These are the activations of a small neural network, seen along a few directions. Each row is one input.
In each table, some parts of the input vary, and every possible input appears once, in random order.
A made-up example of a description, with smaller parts first: one of 8 places around a ring, together with either a single point or (one of 2 separate values, together with one of 4 places along a line) or one of 9 places along a line.
Shared parts are said once, and a part with two or three values counts as separate values.

Other details of the inputs vary at random and push rows far along two fixed directions, the same in every table; ignore that.

A family of inputs:
x1: [  2  26   9 -14  12  -7  -7   8  -1   7   6  -2]
x2: [ -4 -10 -22  17 -41  31  14  10  12 -18  14  -6]
x3: [ -4  -5 -20 -17  46 -18  -4   4   8 -10 -14  10]
x4: [-11  37  17 -44  28 -19 -21  25   7   9 -35 -14]
x5: [ 16  -4  10 -18  11 -28  -2  -9   9  14 -13 -22]
x6: [  3 -40  -3  51  17  10  18 -34  -6  -5  18   5]
x7: [ 18 -45  12  56 -45  -5  29 -63  21  11  21 -12]
x8: [  5 -27   1  34 -32  -9  13 -36  -6  -4  19   3]
x9: [ -6  11   5   1  -2   2  -9  -1 -16   7   0   1]
x10: [  8 -20  15  11  -5 -31   5 -37   2  30  16  -5]
x11: [-29  26 -44  28 -49  64  12  64  -8 -14  37  17]
x12: [ 13  13  15 -22  17 -30  -6 -17   6  15   0  -4]
x13: [  6 -35   7  66 -47  37  28 -22  -3  -3  37 -16]
x14: [ -6  21  15 -14  10  -4  -5  13   8   5  -1  -8]
x15: [  4  -1  28 -29  26 -37 -22 -35 -16  19 -23  -7]
x16: [ -8  -5 -22  10  17  13  21  22  -3 -21  -6  36]
x17: [ -8   3  -2 -37   7 -14 -13  -1  -9   6 -12   6]
x18: [ -8 -16 -14  58 -52  34  20  -5 -15 -16  34   8]
x19: [-19  15 -42  43 -57  42  17  41   0 -24  36  15]
x20: [ -9  -1 -16  44 -46  49  20  26   4 -14  31 -10]
x21: [-28  42 -43   4  14  42  15  94  -3 -31   0  39]
x22: [-10  18   7 -46  13  -8 -18   9   6  -6 -38  -6]
x23: [ 17 -22  -5  24 -24  -6   6 -42   6  17  16   0]
x24: [ 13  -1  17 -58  32 -38 -19 -11  -1   5 -41 -19]
x25: [  7  -6   6  -1  45 -39  15  -1   6   8 -11  19]
x26: [ 14   7  35 -50  48 -35 -36   5   2  11 -36 -14]
x27: [  0 -10   3  19  47 -17   5 -10   4   8   3   0]
x28: [  1   1  31  -9  12 -16  -7 -18   1  13 -20 -17]
x29: [  3 -12 -13  20 -30  39  12  11  -8 -15   7  -8]
x30: [ -6  39   5 -73  41  -9 -30  50 -11  -3 -46 -15]
x31: [-10  22  -4 -50  17 -17 -26   5 -11  -1 -28   6]
x32: [-16  54 -22 -71  17  18 -26  55  -8 -25 -25  16]
x33: [-21  25 -23 -16  50  19 -11  47  -9 -19 -14  12]
x34: [  6  -1  18 -19  17 -12 -19 -25 -12  16 -13  -3]
x35: [-22  14 -43  46 -13  67  32  71 -11 -35  21  41]
x36: [  8 -33   9  37  22  -6  30 -22  -7   1   5  23]
x37: [-19  41 -25 -25  -4   9 -16  39  -3  -5  -7   9]
x38: [ 13   2  34 -26  37 -39 -25 -34 -11  32 -20 -13]
x39: [ 22 -12  15 -39  21 -46  -8 -25  10  14 -28 -22]
x40: [  9  -4  21 -29  14 -37  -4 -29  17  10 -14  -9]
x41: [ 21 -33  20  13  -5 -49   3 -74   4  28   4  -8]
x42: [  7  11  16 -12  20 -24 -17 -15  -3  27  -6  -9]
x43: [ -9  30   7 -39  15 -16 -16  20  13   4 -31 -10]
x44: [ 14 -47   0  49 -45  -8  27 -56   4  20  39   2]
x45: [ 19 -43  19  48 -29 -10  24 -51  13  15  27 -24]
x46: [ -9   5 -46  20 -52  76   2  58   7 -43  17  19]
x47: [ -4   6 -23   1 -23  29  -5   5  -6  -7   5  11]
x48: [ -2   8 -24  26 -31  27   4   7   4   4  23   7]
x49: [ 24 -32   8  37 -22  -1   7 -20  21   7  21  -8]
x50: [ 18 -27  34  34  -1 -42   5 -67  -2  38  16 -15]
x51: [  6  18  -5 -34   5 -13  -8   0   5  -2  -5   6]
x52: [-27  43 -40 -40  51  14 -16  72   3 -25 -21  17]
x53: [-14  42 -19 -13  -9  44  -6  51 -13 -20   8  12]
x54: [-27  19 -33  26 -53  82  11  52  -4 -35  10  10]
x55: [  8 -11  31 -48  29 -42 -18 -29   1   8 -36 -22]
x56: [ 41 -56  28  26  -8 -39   4 -68  23  19   8 -15]
x57: [-27  25 -28 -19 -18  43  -8  51 -19 -15   3  16]
x58: [ -7  33 -13 -26   7  22 -24  67   9 -15 -12   2]
x59: [-17  34  10 -80  37  -6 -34  42 -12 -12 -49 -13]
x60: [ -4  -7   4  40 -32  38  19  -1   1  -6  28  -1]
x61: [-14  22   4 -31   7  17 -11  25  -3 -13 -15   2]
x62: [ 26 -50  20  30  30 -55  32 -58  11  17   2  15]
x63: [  7 -20  -2  22 -26 -24  11 -32   3   1  15   0]
x64: [  1 -16   3  18 -26  16  14 -21   8  -8  13   1]
x65: [-13   9  -6  18 -19  13   2  17 -15 -10  13   3]
x66: [ -3  -6 -13  51 -49  37  28   2  17  -7  38   3]
x67: [ 25 -41  21  58 -31   8  25 -66  -7   9  39  -3]
x68: [-15  32  -1 -18   8 -16 -13  30  -7  -2  -6   0]
x69: [ -5 -15  -2  36 -31  23  14  -7 -14   9  32   4]
x70: [  3 -17   7 -27  69 -42 -10 -29   0   2 -28   2]
x71: [ 18  -5  26 -15  22 -35  -4 -16   4  22 -15 -28]
x72: [ 18 -17  24 -14  14 -10 -19 -12   2   1 -16  -8]
Description of these inputs: one of 6 places around a ring, together with either one of 2 separate values or one of 10 places along a line.
Q: Changing only the place on the ring of 6 turns x37 into x50. The same change can be made to x5. Which row results?
A: x71
Q: Changing only the place on the ring of 6 turns x66 into x60. The same change can be made to x25. Which row results?
A: x35
Q: Change only the place on the line of 10 in x57. List by row number the other rows that result.
A: x15, x18, x29, x34, x54, x59, x61, x67, x72
Q: Change only the choice among 2 separate values in x52. List by row number the other rows that result.
A: x25
Q: Change only the choice among 2 separate values in x36. List by row number the other rows that result.
A: x6
Q: Change only the place on the ring of 6 in x22. List by row number the other rows that result.
A: x4, x7, x28, x43, x54

A family of inputs:
x73: [  9 -25 -11  63   3  30  26 -17  11  -8  30  16]
x74: [-28  43 -40   9 -46  80  -1  82 -10 -30  17   8]
x75: [ 25 -23  62 -20  32 -93 -10 -92   3  51 -12 -28]
x76: [  8  10  34 -74  49 -51 -27  -6   7  13 -51 -27]
x77: [  1 -32  -1  58  -8  15  45 -18  -8 -11  22  30]
x78: [ -7   5 -36  18 -48  64   4  41  -1 -31  18  12]
x79: [  8 -41  -4  41  20 -14  19 -46 -12  10  18   2]
x80: [  3 -10   2  41 -39  20   8 -17  -6   8  29  -1]
x81: [ -8   4 -32  10 -45  32  11  15   9 -21  14   6]
x82: [-15  50   0 -62  23   3 -37  51 -14  -4 -26   0]
x83: [  4  16  21 -75  42 -35 -33  10   4   4 -48 -16]
x84: [  6  11  46 -47  41 -52 -20 -19  -2  29 -31 -31]
x85: [ -7 -26 -19  74 -18  21  33   4   5 -17  27  14]
x86: [ 22 -47  16  34 -27 -20  16 -68  10  16  15 -12]
x87: [-18  44 -23 -72  13  14 -35  61  -1 -21 -37   9]
x88: [ 30 -46   9  58   9 -32  31 -48  11  25  34  10]
x89: [-31  63 -24 -53   1  20 -27  66  -8 -12 -19   8]
Q: What is each input in this table made of?
A: either one of 5 separate values or (one of 2 separate values, together with one of 6 places along a line)
Q: Which of the alternatives is x80?
A: one of 2 separate values, together with one of 6 places along a line
Q: Change only the choice among 2 separate values in x83. List by row number the other rows that result.
A: x74

A family of inputs:
x90: [-21  47 -32 -35 -17  28 -13  51  -9  -9   2  17]
x91: [-13  40  37 -24  32 -24 -14  21 -18  19 -25 -11]
x92: [ 18 -34  19  35 -30 -26  14 -62   0  25  27  -3]
x93: [-30  39 -46 -18   8  35  -6  73   3 -31  -7  26]
x94: [ 17 -15  13   6  19 -25  11 -11  12   4  -4   6]
x95: [-10  39  -5 -52  13   6 -33  48  -4  -5 -22 -15]
x96: [ 14 -32  13  20  18 -33  14 -39  10  12  -1   5]
x97: [-24  17  10  60 -29  37  27  17 -18   9  45   1]
x98: [-17  27 -12 -64  48 -24 -15  43  -4 -13 -44  10]
x99: [  1  16  19 -68  35 -32 -29   8  11   4 -45 -20]
x100: [ 17 -17  30 -35  18 -35 -11 -26  13  12 -32 -22]
x101: [  7 -26   0  50 -49   3  16 -42   8   5  31  -5]
x102: [ -9  31  11 -74  64 -24 -40  25 -17  -1 -47   2]
x103: [  9   0  19 -26  16  -7 -22  -3   3  10 -19 -22]
x104: [  4   0   0  13 -23   7  -5 -10 -12  15  23   1]
x105: [-19  13 -31   5 -29  57   5  45  -3 -37   5  14]
x106: [-14  16 -37   8 -53  56  10  57   6 -32  11   3]
x107: [-30  37 -47 -15   9  45  -9  78 -15 -28  -3  18]
x108: [ -6   7 -15   5 -35  24   3  23   6 -15   9  -9]
x109: [ 16 -31  15  29 -30 -22  11 -54   9  14  12  -8]
x110: [ -3 -19  -9  28 -17  19  17 -11  -3 -14  12  10]
x111: [-16   6 -33  13 -39  65  13  47  -1 -41   5  18]
x112: [ 17 -18  24  11  -6 -38  -1 -65   6  29   9 -15]
x113: [  0  -4  16 -38  54 -56 -10 -16  -2  11 -30  -4]
x114: [-12   5 -21  -7  -7  28   6  29  -6 -26 -11  18]
x115: [  3 -28 -15  52 -14  10  30 -24  -2   1  29   6]
x116: [  4  -7  -3   8 -31  -1   8 -10  -3   6  12   8]
x117: [ -3 -15 -23  51 -48  61  25   2  -1 -22  32   9]
x118: [-11  16 -24  22 -40  40  -7  20  -5  -8  23   3]
x119: [ 21 -11  25   4  40 -35  -6 -22   3  21  -1  -5]
x120: [  4 -12  -7  26  10  -5  12 -17   7   7  14   9]
x121: [  5  -4  16 -14  18   1 -16  -7  -9   1 -12  -6]
x122: [ 12   5  26 -38  57 -56 -13  -7  10  12 -27  -2]
x123: [ 20 -28  -1  61 -15   7  32 -28  11   7  38   6]
x124: [ -5  17   6 -50  44 -21 -17   4  -8  -1 -32   5]
x125: [ 24 -27  30   9  -5 -35   4 -59   8  26   8 -27]
x126: [ 10 -14  13   9  37 -28  -6 -24  -1  18  -1   0]
x127: [ 23 -37  20  31 -21  -4  15 -54  14  16  16 -21]
Q: What is each input in this table made of?
A: either one of 2 separate values or (one of 4 places along a line, together with one of 9 places along a line)
Q: Which of the alternatives is x97?
A: one of 2 separate values
Q: Start at x94 and move only the place on the line of 9, one step at a time. The first step leads to x96. Which rows follow, in order?
A: x98, x114, x111, x100, x106, x109, x116

A family of inputs:
x128: [ 24 -32  41  12  54 -52  -4 -59   3  34  -3 -23]
x129: [-14  38   7 -21 -13  -3 -23  11  -4  16  10  -3]
x130: [-14  28 -15 -17  27  29 -10  47 -13 -21  -9  17]
x131: [-21  12 -21   5   0  36  11  49 -10 -27  -2  26]
x132: [ -9  23  -6 -68  61 -46 -27   7  -2   3 -41   9]
x133: [ -9   3 -26  22 -74  59   2  25   4 -26  17  -8]
x134: [-11 -17 -35  42 -22  33  21  -3  -8 -16  26  22]
x135: [-23  28 -25   6  -1  55  12  70  -8 -37   2  22]
x136: [ 19 -36  44  25  40 -47  13 -53   9  28  -1 -23]
x137: [ -6  32   5 -73   1  -2 -37  29   2  -8 -39 -17]
x138: [-25  62  -6 -25 -25  19 -17  47 -13   5  -3   3]
x139: [ -2  32 -18 -57  44 -23 -22  31   6  -9 -29  13]
x140: [ 28 -44  20  28  10 -45  19 -51  18  21   9   1]
x141: [  9 -25 -21  59 -37  19  39  -9  17 -14  34  14]
x142: [ 19 -28  30   4 -25 -22  -7 -52   8  14  -2 -30]
x143: [ -9  35   4 -73   7  -5 -38  31   1  -8 -39 -22]
x144: [ -6  18  10 -59  66 -29 -28  14 -16   1 -39  14]
x145: [  8 -46  -4  63 -25  -9  41 -49  10   4  29   8]
x146: [-12   9 -12  28   2  34  17  41  -2 -14   7  10]
x147: [ 24 -28  24   1 -31  -2   0 -48   7  17   4 -25]
x148: [  0 -38  -2  47 -14  -4  34 -36  -1   0  19  10]
x149: [ 16 -26  22  33  29 -16   6 -35  -4  20   8  -6]
x150: [ -1  -6 -50  44 -35  48  16  30   8 -20  34  28]
x151: [ 10  13  44 -38  22 -71 -25 -38 -15  47  -8 -28]
x152: [  5  -7 -10  13 -60  45   5   1   5 -11  15 -10]
Q: What is each input in this table made of?
A: either one of 3 separate values or one of 6 places along a line or (one of 2 separate values, together with one of 8 places along a line)
Q: Change only the choice among 2 separate values in x145. List by row number the other rows that result.
A: x132
